A small network was shown many inputs. Here are its activations along a few directions, one row for each input.
In each table, some parts of the input vary, and every possible input appears once, in random order.
A made-up example of a description, with smaller parts first: one of 2 separate values, together with either a single point or one of 11 places along a line or (one of 5 places around a ring, together with one of 6 places along a line).
Shared parts are said once, and a part with two or three values counts as separate values.

Other details of the inputs vary at random and push rows far along three fixed directions, the same in every table; ignore that.

A family of inputs:
r1: [-12   0  -4   4  10  32  -7 -17  25  66 -48  43  -4 -17 -35]
r2: [ 63  -2 -33  -6 -45  -3 -30  -3  60 -53 -33  17  38 -66 -20]
r3: [-78  23 -15 -12   7  19 -15 -25  34  45  -3  -4  44   2  -4]
r4: [ 11 -17  -1  34  -4 -31 -49   0  -9   8  -7  38  -7  -8 -27]
r5: [ 22 -66  10 -25  37 -55  -5  21 -54   4  10 -45 -26   1  54]
r6: [-24   4  -2 -14  25  32   1 -22  25  80 -38  25   4  -2 -53]
r7: [ 78 -23 -25 -12  59  -5 -59 -14  32   4  38  23 -17 -10 -51]
r8: [  2 -37 -19  25  38 -32 -47 -10 -28  39  23  25 -16  16 -42]
r9: [ 42 -21  32 -16   0 -42 -17  40 -32 -60  81  11  -2 -41  28]
r10: [ -1  55 -19   2 -85  42  40  19  64 -70  -8  -8  75 -30   0]
r11: [-51  20  -7 -12 -45  35  44 -18 -13  -6 -11 -38  19  47  28]
r12: [  1 -27   3   1   7 -11 -58   0  11  10  13  38  -5 -21   9]
r13: [ 10  -5 -38 -19  76  25 -42 -23  24  49 -17  48 -11  11 -71]
r14: [ 53 -52  24  30  23 -17 -79  -2  -3  16   0  34 -24 -31 -63]
r15: [ 27 -31 -15  -5  34  22 -50 -41  52  84  -4  16  -3  -6 -60]
r16: [ 47 -47   3   9  30  -7 -26 -21  15  69   7  13 -31  -1 -10]
r17: [ 66 -55 -42  -4  17   8 -45  15  14  12  28  18 -19  11 -28]
r18: [  1 -50 -49 -10   9  46 -78 -37  13  33 -10  29 -23  34 -47]
r19: [ 40 -80  56 -29  73 -38 -31  14 -48  45  62 -24 -48   5   5]
r20: [ 32  30  -2   6 -42  21 -55 -26  36 -80 -13  54  -1 -43 -11]
r21: [ 27 -67  -8 -21  39  21 -68  19   4  -3  33   8  -3   2 -29]
r22: [ 25 -70  10 -28  36  24 -65  20  16   2  27   0 -10  -1 -37]
r23: [-73  30 -31  50  11   1 -13 -31  16  37 -59  12   4  32   0]
r24: [-12  21 -17  -1   2  12 -11 -40  -4 -21   9  12  -9  15  10]
r25: [ 20 -21  -7 -22  54   3 -48 -47 -14  17  21   5 -33  32 -27]
r26: [-59  52 -36  19   6  -2  76 -27  11  38  -8 -30  16  49  62]
r27: [ 59 -36  46   1 -15 -28   0  61 -37 -71  38 -29  -4 -10 -27]
r28: [ 85 -31  42 -31  53 -36 -55  40 -21 -79  81   5 -16 -38  -7]
r29: [-63  19   3  -9 -16  39   2 -66  21  65 -33 -16   4  18 -18]
r30: [ -9  -3   3 -13  30 -42  75  24 -75  43  34  -2 -27  35  41]
r31: [ 51  15  66  33 -17 -43  19  42 -34 -92  17 -22 -15 -43  17]
r32: [-49  53  36  11 -68  28   9   5  54 -41 -24   2  55 -68  27]
r33: [-24  24 -31  22  12 -10  35 -21  14  42 -19  -8 -16  35  53]
r34: [ 38  -5  26  22 -53 -37  15  71 -49 -86  24 -17   4 -15  16]
r35: [-56  41   3  18 -18 -21  25  -5  -7  13  -5 -20  42  11 -13]
r36: [ 10 -29 -17  -8 -26  24 -33 -11 -18  -2  -3   8 -21  25   1]
r37: [-15 -61 -38  -3  29  38 -91  -3  27  44 -12  31  -5  14 -26]
r38: [-76   4 -49  34 -11  25  -8  -6   9  42 -46 -10  23  47 -24]
r39: [-20   3  26   9  23  17 -20  -7  22  -2 -15  -7  -4 -20  28]
r40: [ 43  -8  37 -33 -21  -5  66  71 -30 -59  25 -17  -8 -13  -3]
r41: [ 35 -32  16 -11  27 -51  35  32 -69  32  22  26 -50  18  31]
r42: [ 21 -64  27 -32  18  -7  19   2 -61  15  35 -50 -54  61  14]
r43: [ -7  24  14   7  20  16  39   3  -1  17 -40   9 -17  -6  11]
r44: [-65   8 -22  -3 -23  26  11  22   9  -3  -3 -26  26  13  36]
r45: [-56  12  26  22   3 -15  28 -13 -17  56 -20 -39  10  21 -12]
r46: [ 79   9  19 -17  20  31 -49  15  47 -56  -7  57   2 -77 -85]
r47: [ 40  -1  68  -5 -49 -24  28   5 -38 -54  28 -14 -24 -29  39]
r48: [-94  67 -50   9  13  33  60 -26  18  47 -50  15  20  32  15]
r49: [ -8 -22 -32  -7  10  20  15  25 -24  45 -26  18 -19  33  -3]
r50: [  8 -23   4  25  62 -58   9  11 -74   9  38 -21 -43  48  18]
r51: [ 15  -5  -1  19  34   6   9 -24  20  50 -18 -15 -26  16  23]
r52: [ -4  -1 -32 -11  -8  25  20  32  -5   3 -16  21   2  11 -16]
r53: [ 26  -5  17 -16  17 -54  60  14 -39  29  59 -41  -8  31  41]
r54: [-45  41  27  11 -24  22  40 -42  -2   0 -37 -29 -10  18  51]
r55: [ 65   9  -5 -12 -59  40 -22  27  76 -75  13  12  39 -58 -52]
r56: [ -6  11 -20   5  38  35 -14 -45  58  64 -27 -11   0  10 -28]
r57: [-48  13  57 -12  36 -23  70  14 -37   9  19 -80 -13  26  79]
r58: [-28  79  32  -4 -61  43  24 -32  45 -70 -29 -16  36 -37   0]
r59: [  7  48  35 -28 -29 -37  94  48 -41 -43  35 -12  18 -21  25]
r60: [-100   51  -19  -10  -30   27   31  -66   15   55  -28  -18   35   41
    9]
r61: [-42  89   2  28 -40   3  18   2  32 -74 -21  -9  67 -30 -21]
r62: [-44  19 -11   3  29   3  -4  -6   3  -7  16  -3  12   7  38]
r63: [-31  75  -3   1 -99  22  17 -23  31 -79   4  24  52 -46   7]
r64: [-22   5   4  13 -10 -57  92   5 -42  54  18 -38 -24  49  95]
r65: [-17  -9 -10  19  -9   9  -6  16  -8 -11  -9 -14  24  24 -32]
r66: [-37  81  31  32 -46  16  22   1  43 -64 -40 -21  53 -42 -23]
r67: [ 30 -23   6  -5  61 -42  35  25 -65  27   9  14 -68  36  38]
r68: [-17   2 -58  11  11  13 -17 -41  39  73   2  27  13  16 -17]
r69: [ 23  27   6   7 -23  14 -69  13  56 -89   0  53  24 -71  -1]
r70: [ 19  17  10 -23 -40 -44  91  49 -43 -59 -26 -29   6 -34  49]
r71: [ 40  12 -18 -17 -30  47 -14  38  31 -60  -8  45  37 -43 -61]
r72: [ 38 -38 -18 -21 -18  -8 -47 -32  -2 -27 -29   5 -11 -22 -14]
r73: [-35  -7 -27   6 -15  18 -43 -61  13  53 -29  39 -16  20  -5]
r74: [ 44 -12  24  10 -40 -72  22  45 -44 -91  -6 -35   9 -43  18]
r75: [-18 -10 -13   6 -16 -25  91  28 -47  41  13 -63 -21  67  87]
Each input here is: one of 5 separate values, together with either a single point or one of 4 places along a line or (one of 2 separate values, together with one of 5 places around a ring).
Question: Changing only the choice among 5 separate values turns r26 into r50. The same change can be made to r15. Which row results?
Answer: r45
Question: Changing only the choice among 5 separate values turns r63 into r8. The same change can be made to r20. Which row results?
Answer: r23
Question: Change only the choice among 5 separate values in r22. List by row number the other rows that result.
Answer: r27, r40, r42, r55
Question: A walk changes only the place on the ring of 5. It starts at r41 and steps to r1. List the rest of the walk in order.
Answer: r6, r59, r30
Question: Change only the choice among 2 separate values in r57. List by row number the other rows that result.
Answer: r19
Question: Change only the place on the ring of 5 in r3. List by row number the other rows that result.
Answer: r9, r12, r19, r32
Question: Change only the choice among 5 separate values in r31. List by row number the other rows that result.
Answer: r39, r43, r51, r54

A family of inputs:
r76: [ -2 -20 -11 -11   4  31 -37 -12  31  12  -5   9  12  -9 -34]
r77: [ 68  -7  31 -11 -14   8 -67  17  26 -94  36  28   8 -69 -41]
r78: [ 38  43  43  -7 -35   3  -2  22  27 -97  18  12  27 -69  -8]
r79: [ -7   9  19   6 -12 -14  52   9 -26   6 -13 -24  -9  13  26]
r80: [-19  18   7  -2   5 -14  54  23 -24   5  14 -17   5  16  21]
r81: [-35   6 -22  -4  -2  23   4  -7  16  24  -5 -14  18  20  -5]
r82: [ 11  17  17 -11 -28   1  45  10  -5 -20  -4 -11   1  -9  20]
r83: [ -2   5  17   5 -36  -6  27  14 -14 -31  -8 -21   5  -2  17]
r84: [ 38 -28  -9  -9  10  -9 -26   6  -5 -11  28   6 -13   0   6]
r85: [-21  31   6   7  -1  18  -8 -22  30  -1 -16  11  17 -18  -9]
r86: [ -9  11  22 -13  -2  -6  52  14 -13   7   7 -30   2   8  26]
r87: [ -1 -16 -33   0   2  22 -34  -9  10  11 -10  26  -1  11 -30]
r88: [ -7  10   6   6 -32 -13  26  20 -22 -36  -8 -13   9   1  15]
r89: [-29  20 -27   8   5   7  11 -11  15  29 -16  16   7  11   9]
r90: [  8  23   2  -2 -17 -11  40  10   1 -22  12  -5   9 -10  32]
r91: [  9 -19 -18 -10  -9  33 -36 -19  25  10 -18  16  -1  -3 -28]
r92: [-34   9 -12   8 -10  11 -12   3  13   1 -19  -1  25   0 -21]
r93: [ 37 -33   4 -12   5  -6 -27   3  -4  -7  21   3 -19  -8   8]
r94: [-26   4 -29  -3 -14  24   8 -16  11  20 -17  -6   7  25  -1]
r95: [-10  27 -24   4 -17  21   5  -2  21   0 -23  25  15  -3 -18]
r96: [ 25 -36   8   6  10 -15 -25   5 -14   0  14  -1 -22  -5   4]
r97: [-30  20   1   6 -11  22 -22 -22  27 -10 -11   2  20 -11  -5]
r98: [-15  23 -16  12 -19  12   3  -4  16   0 -35  20  13 -11 -24]
r99: [  0  14   1  -7 -10  -7  57   9 -20   1   4 -19  -5  18  28]
r100: [ 16 -34 -13  -3  27 -20 -16   9 -26  13  25   4 -25  24  15]
r101: [-19  35   2  10  -7  14 -11 -26  24   1 -16  14  16 -19  -8]
r102: [ -7 -13  -4   5  28  11 -20 -11  15  44 -20   5  -1   5 -34]
r103: [ 12 -34  -5  -9  32 -13 -12  19 -30  14  28  -6 -16  27  -5]
r104: [-22 -12 -10   7  22  11 -42 -36   6  32  -6   6  -7  11 -12]
r105: [-25   6   2  12 -12 -25  29  13 -30  -4   1 -23  -1  13  42]
r106: [-34  17 -10   9   8   5   9   0   8  27 -25   1  17   6 -17]
r107: [ 29 -30  12   5  31 -25  -7   2 -20  24   7   0 -30   4   7]
r108: [ 28 -26   1 -15  40 -13   5  11 -17  25  27  -7 -18  19  -8]
r109: [ 32 -30   7 -13  31 -16  -2  -3 -14  28  15   0 -32   8  15]
r110: [ 34  -9  18   3  22 -26 -23 -11 -10  -9  18  16 -22  -9  -6]
r111: [-41   1  -3   8  -4  16  -1  -7  12  25 -21 -18  15  12 -10]
r112: [ 13 -27  12   3  25 -27 -27 -14 -28   8  23  -4 -31  18   9]
r113: [ -3  25   9  12 -17 -24  31  18 -11 -23  -3  -2   6 -16  26]
Question: Changing only one part turns r81 into r108. The same change can be made to r104. Which row results?
Answer: r101
Question: What is each input in this table made of?
Answer: one of 2 separate values, together with either one of 4 places along a line or (one of 3 separate values, together with one of 5 places around a ring)
Question: Change only the place on the line of 4 in r104. List by row number the other rows that result.
Answer: r77, r97, r112
Question: A walk changes only the place on the line of 4. It starts at r110 and steps to r101. List the rest of the walk in order.
Answer: r85, r78
